Each row below is a small network's average activation on inputs in which a field has the value named, seen along a few directions.
Related values have similar rows: they may be neighbours, one step apart, or belong to one group.
In the rows, zero is written as 500.
Strong random noise was added to every row along 11 fixed directions; ignore it. To show where, here is one row again and again, with new noise each time:
451,704,691,460,407,337,432,386,280,456,390,645,385,617,547,589,628,501,376,499,423,591,351,326,525
482,828,565,783,668,501,662,750,499,493,380,600,643,678,620,598,237,398,512,466,717,774,503,377,461
594,300,720,562,577,371,318,512,531,622,345,599,339,464,349,546,390,225,559,530,517,557,410,625,762
430,855,533,575,600,229,502,568,322,484,198,659,355,664,583,780,574,422,330,527,498,732,411,412,469
521,472,479,568,253,381,532,213,505,217,392,535,557,650,643,691,395,283,362,480,543,520,238,448,366
329,448,390,467,345,451,482,524,470,515,482,563,427,386,525,385,594,385,491,441,348,204,297,420,366
432,701,519,553,572,534,478,611,697,397,296,457,676,593,432,519,290,320,571,572,707,400,317,594,387
711,630,732,59,482,630,230,305,487,686,783,305,619,403,424,628,818,558,362,416,359,518,597,599,500
398,279,298,699,328,339,496,389,237,572,531,739,406,519,560,511,543,610,573,697,620,569,454,468,545
420,481,76,667,364,280,576,319,435,204,252,390,315,660,621,852,498,473,206,551,561,631,587,476,412
379,424,600,616,521,404,347,466,508,385,253,379,246,474,331,562,340,253,257,553,563,403,589,462,752
591,435,151,388,578,400,416,521,628,671,430,373,547,384,563,925,753,414,356,545,431,574,494,903,299
560,572,775,414,318,396,460,358,493,387,333,631,521,645,594,583,636,453,503,428,316,555,48,484,419


Field Kobu:
g12: 497,104,277,622,300,371,573,301,403,421,510,742,426,540,477,310,372,488,814,633,532,434,364,591,473
g4: 582,535,426,331,484,365,490,244,353,462,537,521,428,507,501,606,553,511,395,480,420,574,591,466,439
g10: 288,547,630,328,432,547,395,228,270,534,834,593,622,294,551,455,541,376,231,654,616,109,505,347,470
g2: 429,433,506,363,360,199,334,185,83,579,605,772,165,459,342,404,641,545,467,715,460,452,614,378,640
g5: 243,630,665,336,353,433,303,408,438,389,316,513,384,413,306,296,593,471,346,677,485,66,361,457,511
g1: 721,164,355,459,392,543,468,409,614,529,663,460,481,407,452,471,497,368,617,386,463,504,597,595,564
g13: 405,476,304,363,526,442,543,447,521,409,377,320,378,413,428,481,554,598,386,430,390,359,652,464,423
g9: 578,362,788,490,336,604,430,427,413,587,735,654,639,509,483,227,536,668,768,527,519,508,305,442,571
g3: 501,858,641,108,871,676,344,699,692,712,565,352,703,360,357,508,724,489,547,572,425,236,482,729,405
g11: 934,532,628,128,583,648,564,341,789,392,614,251,636,586,565,599,509,444,598,134,325,652,568,561,414
g7: 217,169,421,783,344,546,601,647,530,538,480,577,386,225,571,295,562,474,381,582,355,206,397,549,481
g6: 513,349,510,674,470,590,661,435,712,252,462,412,692,596,669,684,467,709,448,636,542,617,278,664,410
g8: 501,508,361,264,542,615,607,586,517,586,726,395,605,352,654,496,709,655,477,361,328,383,626,483,350
The values of Kobu form a line.
- Going along Kobu from g6 by way of its neighbour g3, in what order are g1, g13, g11, g8 met? => g8, g11, g13, g1
- Which values are neighbours of g12? Give them in the order they are listed. => g4, g2
- What is the length, in steps, of the shortest route from g10 to g7? => 7

Field Tun:
m12: 452,670,464,503,528,486,450,528,673,327,278,441,617,647,434,509,341,418,598,584,694,426,311,553,397
m10: 642,637,677,385,602,664,600,606,424,728,952,634,648,369,616,330,513,457,622,318,413,503,588,279,491
m4: 412,397,314,401,650,420,475,707,651,469,194,380,158,463,334,420,696,631,584,464,212,337,489,630,580
m14: 603,646,359,433,591,633,368,454,559,461,598,274,577,604,283,543,422,670,497,690,800,615,894,641,577
m8: 625,361,389,536,457,398,530,520,440,589,503,621,349,531,504,476,567,586,597,465,400,696,571,558,535
m11: 410,558,316,466,443,510,545,515,501,417,445,421,434,517,426,353,459,562,550,496,550,393,648,431,417
m2: 401,448,281,521,503,306,523,409,343,478,413,695,389,516,507,542,519,517,574,666,549,449,441,500,454
m9: 561,506,712,395,474,550,442,292,539,357,440,374,572,583,475,555,448,521,404,535,559,538,484,535,591
m7: 372,518,352,541,406,445,488,424,397,524,579,598,601,454,572,535,483,426,483,564,625,369,386,443,345
m13: 384,454,286,542,475,558,460,593,613,483,556,369,500,368,421,391,449,366,493,492,513,219,556,521,389
m5: 316,639,544,589,544,437,562,600,446,414,225,508,403,560,485,498,449,517,392,487,494,484,496,422,492
m6: 456,340,455,625,440,454,428,462,423,557,520,554,400,453,458,497,492,486,484,559,574,494,535,487,633
m1: 442,526,663,523,479,514,529,484,468,353,399,500,419,608,465,443,526,699,518,582,463,524,454,427,628
m3: 324,404,446,708,513,585,473,502,396,545,608,325,527,376,496,553,376,492,219,622,741,451,831,417,686
The values of Tun form a line.
- Going along Tun from m3 by way of its neighbour m7, in what order are m8, m2, m13, m5 met? => m13, m8, m5, m2
- What is the length, in steps, of the shortest route from m11 to m9? => 2
- Which values are neighbours of m10? Give them in the order they are listed. => m1

Field Ketut:
j3: 495,522,482,740,495,567,595,649,651,436,536,518,635,451,599,520,228,80,414,403,593,402,445,425,443
j6: 709,367,320,452,454,467,465,348,500,423,540,460,379,613,412,458,385,451,693,353,535,637,626,447,551
j8: 694,433,303,359,481,483,589,390,550,474,546,391,595,575,697,774,746,645,496,374,324,681,434,645,326
j1: 474,586,677,408,575,618,495,618,627,474,487,534,520,543,378,270,477,636,702,524,465,403,424,488,546
j4: 593,394,630,592,434,502,434,445,485,450,555,468,422,626,472,474,461,578,549,472,516,637,525,449,673
j9: 511,386,471,457,422,622,366,394,469,549,776,356,458,370,368,362,426,483,494,471,592,397,783,379,612
j13: 481,655,747,373,467,512,400,380,545,369,455,513,558,516,363,300,191,81,513,446,624,244,401,375,471
j12: 566,384,811,326,485,568,430,448,518,569,555,434,448,344,536,569,733,523,321,388,233,467,407,541,627
j7: 415,323,257,674,546,355,663,717,375,547,317,573,226,536,650,552,651,750,520,427,343,670,578,420,603
j2: 480,453,492,429,335,596,464,388,460,442,500,337,496,558,389,384,632,880,509,552,499,561,610,487,579
j10: 464,463,521,593,595,304,467,384,374,568,505,664,464,392,594,787,448,161,262,602,524,508,470,533,490
j11: 742,564,566,309,589,465,325,324,721,256,273,281,420,714,139,490,303,515,624,594,702,581,676,689,695
j5: 523,399,425,616,418,497,613,373,458,403,593,611,502,580,524,351,290,469,640,542,608,509,570,419,505
The values of Ketut form a line.
- Going along Ketut from j7 by way of its neighbour j8, in what order are j6, j1, j4, j5 met? => j1, j5, j6, j4
- What is the length, in steps, of the shortest route from j12 to j3? => 10
- Which values are neighbours of j13? Give them in the order they are listed. => j2, j11
